These are the activations of a small neural network, seen along a few directions. Each row is one input.
In each table, some parts of the input vary, and every possible input appears once, in random order.
A made-up example of a description, with smaller parts first: line(6) and (point or (values(2) and ring(5)) or ring(11)).
Shared parts are said once, and a part with two or three values counts as separate values.

Other details of the inputs vary at random and push rows far along three fixed directions, the same in every table; ignore that.

Table:
r1: [-35 -12  19   8  62  -8 -27 -10  49 -45   1]
r2: [ -3  -4 -41  18 -65   2  -8  -2  39 -39  33]
r3: [ 22 -17 -24  10   8   5  24  22 -55  97 -30]
r4: [-29  -7  51 -27  29   9 -49  24  38 -36  50]
r5: [  7  13  10  25  38 -28   9  37 -53  32 -20]
r6: [ 22  48  -2 -40  34 -32  -3   1 -32 -16  23]
r7: [ 54 -52  -9 -36 -54  -8  -3 -12 -54 -18   7]
r8: [ 17  42  21   6  13  -8  18  -2 -41  45 -44]
r9: [-15   1  12  20 -11  35 -15 -25  52  -3 -30]
r10: [-30  14 -62  78  13  58  52  17  28  42 -15]
r11: [  7  51  51 -56  35 -30   2 -23 -24 -13 -13]
r12: [ 29  31  30 -25  -6   9  -1  15 -38  28 -29]
r13: [-49   9  30  15  49 -17 -12  13  38  -1  23]
r14: [ 12  48   9 -70  21 -41 -18  -7 -34 -52  44]
r15: [ 25 -36  12  -2 -81  13  27  46 -47 -67  42]
r16: [ -3   3 -66  68   7  44   1  21  48  49 -32]
r17: [-31 -17  10   6  63  12 -31  13  52 -24 -13]
r18: [-11  -2  -8 -21  21 -35  25 -13 -46  49  -7]
r19: [ 56  21  -7 -17 -53 -13  -7  22 -55 -17  44]
r20: [ -7 -29  20  42 -65  18 -23  48   9   3  46]
r21: [ 13  -7 -41  31 -66   8  -2   4  42 -26  30]
r22: [ 14   0 -17  23 -69  40 -23  37  28  14  55]
r23: [ -1  34  13 -40  30 -31   8 -35 -16 -30 -54]
r24: [ 58  -1  16 -21 -74  -9   3 -10 -41 -40 -20]
r25: [ 12 -18  11  12 -78  43 -17   1  44 -14  -8]
r26: [ 28 -32 -45  29   5 -13  37 -12 -47  61 -54]
r27: [-14 -38  10  -1 -61  -2   3 -11  22  20  59]
r28: [-18 -53 -17  -3 -59  -7   3 -29  31 -13  27]
r29: [-11  41  55 -62  -2 -27 -11 -25  -7 -37  14]
r30: [-31 -21  40 -43  26  -1 -26 -43  37 -11  62]
r31: [-28 -35  -2 -24  62  20 -20 -36  55   8  -7]
r32: [ 19  47  -2 -34  60  -6 -21   2 -34  -2   9]
r33: [-31  14   6  25  11  11   8 -33  65   5 -39]
r34: [-58 -23   2 -15  69  36  30 -42  41  -1  11]
r35: [ 34  24 -44   9  33 -12   5  -5 -26  -3 -30]
r36: [ 42  17 -68  42   9   7  15  20 -41  38 -54]
r37: [-10   5   2 -21  54 -51   0   4 -28 -43 -31]
r38: [-33  24  30  27   6  37 -11 -10  46  41 -12]
r39: [-35 -14  11  11  37 -18 -14  -2  50 -42   4]
r40: [-29 -39 -45  56   7   5  33 -23  40  67 -33]
r41: [ 43 -33  13 -40 -53  -8  -5   4 -66  12  37]
r42: [  0 -44   5  30 -49  14 -27  25  25 -39  21]
r43: [ 12  23 -14  31  -8  30  72  11 -51  35 -69]
r44: [-17  24  25 -26  51 -53  -1  20 -44 -14  -1]
Description of these inputs: values(4) and (point or (values(2) and line(5))).
Q: Changing only the values(4) part turns r1 into r26. The same change can be made to r5. Which row results?
A: r30
Q: Change only the values(4) part in r36. List by row number the other rows that result.
A: r7, r9, r42
Q: Change only the line(5) part in r3. List by row number the other rows that result.
A: r18, r27, r30, r41
Q: Change only the values(4) part in r2. List by row number the other rows that result.
A: r23, r28, r37
Q: Change only the values(2) part in r3. List by row number the other rows that result.
A: r31

Table:
r45: [-11  20 -22  38  25   3   5  16   8  37 -11]
r46: [ 37  11  14 -72 -15 -17  -6 -30 -31 -58  14]
r47: [-51   3  29 -16  57  -3 -23 -22  57 -13  27]
r48: [  6   9  37 -66  19 -31 -25  -7 -18 -57  35]
r49: [ 31 -15 -15 -24 -22 -10   8  -7 -31 -18   3]
r50: [-15   2  -1  23 -15  31  -4 -14  45  22  -7]
r51: [-32  -7   4  32  -5  17   0  12  35  17   9]
r52: [ 29  19  17 -33   5 -15   5  -9 -41 -10 -33]
r53: [ 30   9  25 -45   3 -18 -18   0 -27 -61   2]
r54: [ 41  10 -26  10   6  -6  16  21 -59  27 -48]
r55: [-24   3  -1  25  29  13  -6  -1  33   9 -24]
r56: [ 47  10 -15   8 -38  -7  15  37 -65   8  -6]
r57: [-14   1  20 -18  11  18 -35 -15  54 -50  30]
r58: [ 33 -13 -26  24 -23   4  20  19 -40  42 -34]
r59: [-28  17  11 -19  99  -5   0 -20   1  24 -17]
r60: [ 38   6 -23   8 -44 -14  36   2 -54  17 -41]
r61: [-33  12 -14  24  66   3   5  -4  21  55 -18]
r62: [-15  17  12 -34  84 -20  -7 -20 -11  12  -3]
r63: [-12  -1  25 -46  35   7 -34 -23  35 -47  22]
r64: [ 19  12  12 -26  -4 -27  -6  13 -38 -23  11]
r65: [-42   8  -2  26  68  -8  10  -8  16  53 -25]
r66: [  7  -7   6  -6  13  -6   2   0 -13   4 -23]
r67: [  3  16  -1 -21  39 -15  -5   2 -20   7   1]
r68: [-17 -34   1  48 -66  21   9  18  23  29  24]
r69: [ -5  17   8   8 -14  -6   7   0  -3  21  -3]
r70: [  21  -31    3   -3 -109    6  -12    6   19  -72   54]
r71: [  1 -40 -18  33 -82  13  12   5  22  -3  17]
r72: [ 24  -9 -38  29 -25 -11  34  16 -42  27 -42]
r73: [ 29  24 -18  20   6 -28  23  33 -64  29 -35]
r74: [ -6  23  -8  17   5   4  10  -1   0  44 -11]
r75: [ 27 -15  -7 -37  -6 -16   5 -17 -35 -23   4]
r76: [  8 -32  -1  21 -84  23  -2  21  11   4  46]
r77: [-39 -16 -16  85 -46  37   8  27  56  43   8]
r78: [  12  -34   -1    3 -100    9  -10    4   23  -57   47]
r79: [ 23 -11  -3 -41 -20  -8  -8 -12 -13 -48  21]
r80: [ 43  11 -14 -11  -1 -16  20  28 -80  22 -23]
r81: [-24 -14  43 -35  -5   4 -27 -12  38 -50  54]
r82: [-41   1  -5   8  30  22 -19 -28  82 -32  22]
r83: [ 30  23 -13  18   9 -19  26  34 -67  24 -40]
r84: [  6   5  32 -60  66 -26 -11 -25 -27 -30 -19]
r85: [-23   4   3  45 -37  23  14   7  28  38  -3]
r86: [-2 21 10 -7  6  9  3 -6 -1 15  0]
r87: [  3  -2   6  -2 -24  12 -12  12   6 -16  31]
r88: [ 20   6  12 -36 -16 -13 -21   6 -19 -36  39]
r89: [-25   1 -10  19  70  12   5 -17  20  47 -40]
r90: [-30 -29 -19  77 -47  38   5  17  60  41  -8]
r91: [-34  -7  -3  -4  18  19 -21 -28  71 -36  27]
r92: [-46  -2  -9  13  78  -1  12 -34  37  22 -33]
Q: Changing only one part turns r49 into r76. The same change can be made to r78. Which row results?
A: r77
Q: What do these inputs look like to the network?
A: values(2) and line(4) and (point or line(5))
Q: Change only the line(5) part in r90. List by row number the other rows that result.
A: r53, r55, r66, r84
Q: Change only the line(4) part in r73. List by row number the other rows that result.
A: r53, r70, r83
Q: List by row number the other rows that have the line(4) part and the values(2) part in common with r79.
A: r46, r49, r75, r82, r91
Q: A walk changes only the line(5) part. It starts at r56 and steps to r87. List the rest of the walk in order.
A: r80, r76, r59
